A small network was shown many inputs. Here are its activations along a few directions, one row for each input.
Each table varies a few parts of the input and shows all the possible inputs, shuffled.
Descriptions start from the smaller parts, as in this example, which fits no table here: one of 3 separate values, together with either a single point or one of 9 places around a ring or (one of 4 places along a line, together with one of 5 places around a ring).
Shared parts are said once, and a part with two or three values counts as separate values.
In the rows, 128 means zero.

Other details of the inputs vary at random and push rows far along three fixed directions, the same in every table; ignore that.

A family of inputs:
r1: [117 127  88  83  87 130  87 173 139  90 153 162  96]
r2: [ 99 136  75 128 131 122  95 147 209  59  80  77 155]
r3: [141 104 157 120 129 133 145 141  94 139 140 148 124]
r4: [145 127 119 133 118 116 138  84 116 156 153 162 122]
r5: [132 127 156 103 125 152 113 197 105 104 122 138  94]
r6: [122 115  89 106 118 111 149 104 106 132 174 158 135]
r7: [120 124  83 109 116 123 134 113 109 135 185 145 126]
r8: [124 133  72  88 107 127 115 172 126  79 162 148  97]
r9: [127 142  93 145 128 100  95  76 188 120  91  98 151]
r10: [141 121 139  78  98 148  88 158 117 122 126 142 113]
r11: [126 107 217 102 129 177 100 225 121 118  94 118 107]
r12: [150 124 183  92 107 162  82 180 112 132 107 127 121]
r13: [159 135 208 167 118 118 129 100  86 174 118 148 121]
r14: [132 135  88 142 140 102 158  76 131 144 144 130 127]
r15: [125 123 116 131 128 113 163  83 103 156 160 149 141]
r16: [120 113 146  92 114 148 105 201 119  84 130 138 111]
r17: [105 132  80 116 119 110 129 115 149  92 154 133 131]
r18: [141 133 121 142 121 113 135  85 119 155 155 167 122]
r19: [127 135  85 106 111 129 105 120 148 125 141 140 137]
r20: [117 127 100 135 127 110 157  77 127 149 154 131 147]
r21: [120 129  82  85 111 131 120 158 120 120 172 140 110]
r22: [124 132  99 127 107 113 147 110 118 114 185 155 124]
r23: [115 119  91  93 108 126 128 138 120 124 181 143 130]
r24: [141 122 195 162 145 145 156 106  81 184 119 128 131]
r25: [135 116 117 136 132 106 163  83 106 147 161 151 136]
r26: [145 137 158 166 140 123 106  83 169 147  55  86 155]
r27: [124 128  77  99 119 116 145 116 107 134 171 154 112]
r28: [131 118 111 133 130 110 163  83  99 152 158 152 146]
r29: [117 151  85 170 159 100 142  62 181 134 104  89 149]
r30: [134 113 161 123 133 133 140 142  99 135 146 153 122]
r31: [139 131 115 139 134 111 161  88 109 158 159 141 115]
r32: [134 123 164 152 145 130 144 115 112 159 116 120 157]
r33: [138 144 170 180 153 136 125  80 158 169  52  95 165]
r34: [116 118  75 103 121 121 121 134 140 109 149 128 149]
r35: [139 126 180 125 134 150 142 152  88 165 123 134 110]
r36: [133 137 132 159 126 111 163  89 110 135 157 147 138]
r37: [ 95 128  65 112 135 116 103 129 202  79 105  93 148]
r38: [106 145  65 132 146 117 111 116 192 110  89  74 156]
r39: [112 146 172 152 157 158  88 184 194  97  19  46 135]
r40: [126 107 130  98 116 146 119 163 110 121 147 137 100]
r41: [137 120 154  99 129 154 114 194  98 131 125 132 111]
r42: [115 151  78 167 162  99 138  65 187 125  92  86 153]
r43: [141 131 225 172 142 139 157 121  88 164 121 134 130]
r44: [129 134 130 126 104 139  91 168 150 107 104 131 117]
r45: [152 133 183 165 159 128 160 107  90 170 120 139 121]
r46: [111 113  87  74 106 134 113 169 127 104 168 141 126]
r47: [117 146 170 155 159 151  98 173 182 102  25  59 136]
r48: [130 142  79 116 113 114 143 125 113 108 177 155 105]
r49: [150 128 183 156 151 134 162 113  76 181 115 138 127]
r50: [102 135 121 145 147 129  99 143 198  81  57  71 158]
r51: [121 141  75 161 162  99 136  72 184 124  82  80 155]
r52: [153 151 217 205 158 137 161 106 107 173  84 104 134]
r53: [130 119 190 115 117 176  99 218 108 102 109 120  97]
r54: [137 131 186 162 138 139 148 117  87 152 135 138 116]
r55: [107 112  86  85 112 131 109 159 162  92 137 117 122]
r56: [134 103 188 104 131 161 112 202 107 114 112 137 114]
r57: [131 129  92  89  76 114  84 157 128  94 158 155 102]
r58: [132 106 165 108 123 143 135 161 106 133 132 138 116]
r59: [123 135 102 162 146 107 151  59 134 144 149 127 138]
r60: [136 131 109 150 123 106 160  91 106 124 167 156 140]
Description of these inputs: one of 6 places along a line, together with either one of 2 separate values or one of 8 places along a line.
The inputs of r18 and r19 match in every part but the place on the line of 6. If r29 is changed in the same way as r18 into r19, which row does it become?
> r21
The inputs of r6 and r2 match in every part but the place on the line of 6. If r15 is changed in the same way as r6 into r2, which row does it become?
> r36
Change only the place on the line of 6 in r34. List by row number the other rows that result.
> r3, r16, r28, r56, r60
Which other rows agree with r31 in the place on the line of 6? List them by row number.
> r3, r4, r14, r25, r26, r40, r51, r55, r58
Change only the choice among 2 separate values in r33. List by row number the other rows that result.
> r10

A family of inputs:
r61: [121 138  12 129 116  77 156  38 146 123 196 161 128]
r62: [120 131 132 127 128 132 122 130 136 133 127 126 135]
r63: [123 143 141 154 114 122 122 133 135  97 133 130 128]
r64: [123 120 128 126 138 126 136 137 132 124 122 128 140]
r65: [139 135 124 129 136 124 120 129 129 125 117 126 116]
r66: [122 130 131 125 132 135 129 132 134 127 130 122 141]
r67: [125 127 127 125 141 128 140 132 129 119 123 116 121]
r68: [124 128 127 128 139 125 131 131 132 125 121 120 116]
r69: [125 115 133 122 127 126 120 122 134 129 120 126 131]
r70: [122 123 126 130 134 131 130 129 134 126 119 128 121]
r71: [123 123 133 125 121 131 115 124 133 134 126 121 135]
r72: [131 127 131 124 112 129 114 123 135 135 123 122 132]
r73: [124 125 123 127 140 123 143 138 126 122 121 116 126]
r74: [133 139 122 133 124 133 116 129 130 131 119 128 126]
r75: [135 132 130 122 111 127 110 122 129 134 117 124 135]
r76: [134 130 127 130 135 125 126 130 135 127 121 123 113]
r77: [127 114 132 121 133 130 126 124 132 122 124 123 137]
r78: [136 131 129 124 127 124 119 126 134 127 114 136 129]
r79: [129 134 126 134 123 135 121 130 136 133 123 124 124]
r80: [122 135 126 127 135 133 135 133 127 125 129 111 126]
r81: [121 136 126 130 133 130 127 132 130 130 128 115 120]
r82: [126 112 129 125 134 126 128 131 129 125 123 124 142]
r83: [125 122 131 124 127 135 121 126 130 127 130 118 142]
r84: [160 141 219 219 142 105 188  59  69 171 145 163 133]
r85: [133 139 128 126 121 128 114 128 133 132 120 131 134]
r86: [122 123 131 125 134 126 127 129 138 127 122 131 130]
r87: [121 128 127 128 132 131 132 139 131 128 129 122 145]
r88: [130 113 130  89 103 146 141 178  70 128 189 173 100]
r89: [133 119 133 122 118 124 118 121 137 131 116 127 128]
r90: [120 131 126 133 128 136 125 131 133 131 125 122 126]
r91: [125 120 128 128 128 132 123 133 127 129 129 118 147]
r92: [131 138 126 132 129 130 121 132 134 132 127 117 118]
r93: [122 120 123 131 137 130 141 137 128 123 119 124 132]
r94: [121 133 123 130 134 129 139 140 124 127 127 111 131]
r95: [131 126 132 125 127 125 124 128 141 129 119 133 127]
r96: [136 131 124 131 130 129 120 127 132 126 112 132 122]
r97: [137 125 131 120 117 123 114 120 131 129 111 130 130]
r98: [121 131 126 130 131 139 133 132 129 125 127 119 132]
r99: [129 134 132 128 121 130 119 129 139 135 124 127 132]
r100: [146 128 133  87 102 141 120 172  69 132 186 177  82]
r101: [124 122 132 123 138 130 134 130 135 122 124 128 136]
r102: [124 123 127 128 137 134 138 131 131 120 121 124 127]
What do these inputs look like to the network?
> one of 2 separate values, together with either a single point or (one of 4 places along a line, together with one of 5 places along a line)
The inputs of r102 and r98 match in every part but the choice among 2 separate values. If r77 is changed in the same way as r102 into r98, which row does it become?
> r83
The inputs of r73 and r94 match in every part but the choice among 2 separate values. If r89 is changed in the same way as r73 into r94, which row does it become?
> r72
Change only the choice among 2 separate values in r87. List by row number the other rows that result.
> r64
Change only the place on the line of 5 in r70. List by row number the other rows that result.
> r61, r93, r96, r102
A walk changes only the place on the line of 5. It starts at r65 and steps to r76. List the rest of the walk in order.
> r68, r67, r73
Change only the choice among 2 separate values in r91. List by row number the other rows that result.
> r82

A family of inputs:
r103: [133 129 147 133 127 135 105 125 150 132  90 111 130]
r104: [120 133 142 145 158 135 144 152 135 110 100  99 121]
r105: [142 116 167 107 128 150 146 167  65 157 163 156 103]
r106: [129 139  64 114 113 109  95 109 169 105 124 130 121]
r107: [111 122 131 143 148 129 148 142 144 104 117 109 135]
r108: [144 118 114  66  89 138 105 174  92 120 174 181  78]
r109: [133 148 160 153 122 135 103 139 146 127  91 112 124]
r110: [114 111  93  88 117 131 133 150 111 113 172 151 131]
r111: [133 134 134 131 132 134 113 126 143 140  92 109 130]
r112: [137 128 153 137 123 127  99 124 147 122  90 121 144]
r113: [140 110 112  62  77 128 102 165  96 103 192 192  95]
r114: [155 150 151 180 142 110 138  59 132 170  99 129 139]
r115: [112 121 153 150 153 138 145 153 136 105  98 107 140]
r116: [127 119 152 119 135 149 125 150 121 138 117 115 128]
r117: [127 133 135 131 143 141 124 139 139 137  95  98 135]
r118: [121 137  54 104 116 112 109 106 162 114 131 123 127]
r119: [135 139 181 155 117 138 102 145 144 117  86 108 141]
r120: [120 131 132 144 155 133 141 154 135 108 106 101 120]
r121: [135 120 157 105 128 153 128 172  94 142 133 134 109]
r122: [135 136 147 132 125 133  95 136 154 129  85 116 122]
r123: [125 118  99 118 125 113 164  97  98 147 192 160 137]
r124: [127 128 136 131 144 143 119 148 140 134  93  95 134]
r125: [137 127 159 135 123 131  96 131 153 124  87 117 138]
r126: [123 129 146 141 155 139 136 155 134 121  98  98 127]
r127: [134 124 152 135 126 129 105 127 143 127  88 115 146]
r128: [131 121 150 131 128 134 113 130 145 132  91 109 150]
r129: [131 123 114  78  71 130 102 172  96  97 201 186  92]
r130: [138 129 193 199 168 119 192  74  96 179 122 125 157]
r131: [127 126  79 142 132  92 187  46  99 158 202 164 154]
r132: [121 139  46 109 112 103 109  95 166 110 138 130 124]
r133: [104 137  45 116 138 106 141 113 156  95 151 116 129]
r134: [122 129 146 131 144 143 122 145 140 139  94  97 136]
r135: [123 151  64 128 107 110  98 116 166  96 134 125 122]
r136: [137  99 187  85 112 166 126 204  63 136 156 164 109]
r137: [103 122  79 112 134 126 124 125 160 110 133 107 148]
r138: [134 154  99 180 115  85 153  27 126 149 170 148 146]
r139: [109 137  74 126 146 116 141 134 154  88 128 106 122]
r140: [110 121 150 145 151 140 140 157 142 105 102  99 131]
r141: [107 135  60 115 140 114 135 127 158  93 135 108 128]
r142: [133 131  81 113 115 113 124 103 128 135 150 142 119]
r143: [138 131 116 132 135 115 175  87  78 169 186 160 123]
r144: [128 135  75 118 117 112 105 109 159 117 122 125 124]
r145: [112 126 136 141 151 137 140 149 142 104 109 101 125]
r146: [130 111  97  62  88 136 112 157  96 119 191 177  91]
r147: [137 153 141 149 121 132 104 133 146 121  97 117 123]
r148: [131 140 165 151 116 134  99 140 143 112  92 113 143]
r149: [120 129  82 151 138  91 192  52 101 146 203 159 138]
r150: [115 125  83 114 118 117 109 107 161 118 127 117 141]
r151: [152 126 177 167 134 115 162  66  89 190 139 148 146]
r152: [113 119 151 139 150 141 135 156 138 111  96 104 146]
r153: [152 139 151 166 132 105 157  56  98 185 142 155 128]
r154: [146 113 186  89 108 159 113 189  76 150 141 162  89]
r155: [131 125 132 131 121 122 107 117 153 127 102 117 141]
r156: [125 143  48 112 111 101 103  92 169 106 138 136 122]
r157: [113 119 142 137 147 137 141 150 143 109 106 106 145]
r158: [133 118 157 117 116 141 102 148 131 130 108 127 123]
r159: [136 134 151 168 155 111 190  81  83 170 162 146 129]
r160: [158 135 187 196 143 105 165  39 104 192 113 135 162]
r161: [134 119 174 122 137 142 164 170  67 134 165 159  90]
r162: [140 112 168  82 119 163 132 200  66 141 159 158  91]
r163: [136 132 153 135 126 137  96 128 154 127  87 115 128]
r164: [132 144 173 153 121 144  99 142 147 123  87 107 127]
r165: [114 124 143 135 150 142 132 152 144 113 101  96 132]
r166: [110 121  85 113 128 123 125 124 157 110 127 110 154]
r167: [115 118  89 103 121 124 128 129 137 117 152 129 139]
r168: [119 123 149 131 148 148 126 144 141 134  98  96 142]
r169: [124 110 172 125 135 147 157 179  93 114 143 145 113]
r170: [142 125 167 167 145 121 177  72  82 188 153 143 147]
r171: [103 132  55 106 133 115 127 117 161 111 143 111 138]
r172: [120 154  66 126 107 111 100 115 167  96 133 125 121]
r173: [141 118 158 106 104 139 102 151 113 128 136 154 108]
r174: [137 112 149 101 109 138 115 150 100 133 139 151 125]
The inputs of r156 and r173 match in every part but one. If r104 is changed in the same way as r156 into r173, which row does it become?
> r140
What do these inputs look like to the network?
> one of 8 places along a line, together with one of 9 places along a line
Change only the place on the line of 9 in r159. List by row number the other rows that result.
> r126, r130, r133, r141, r149, r152, r157, r165
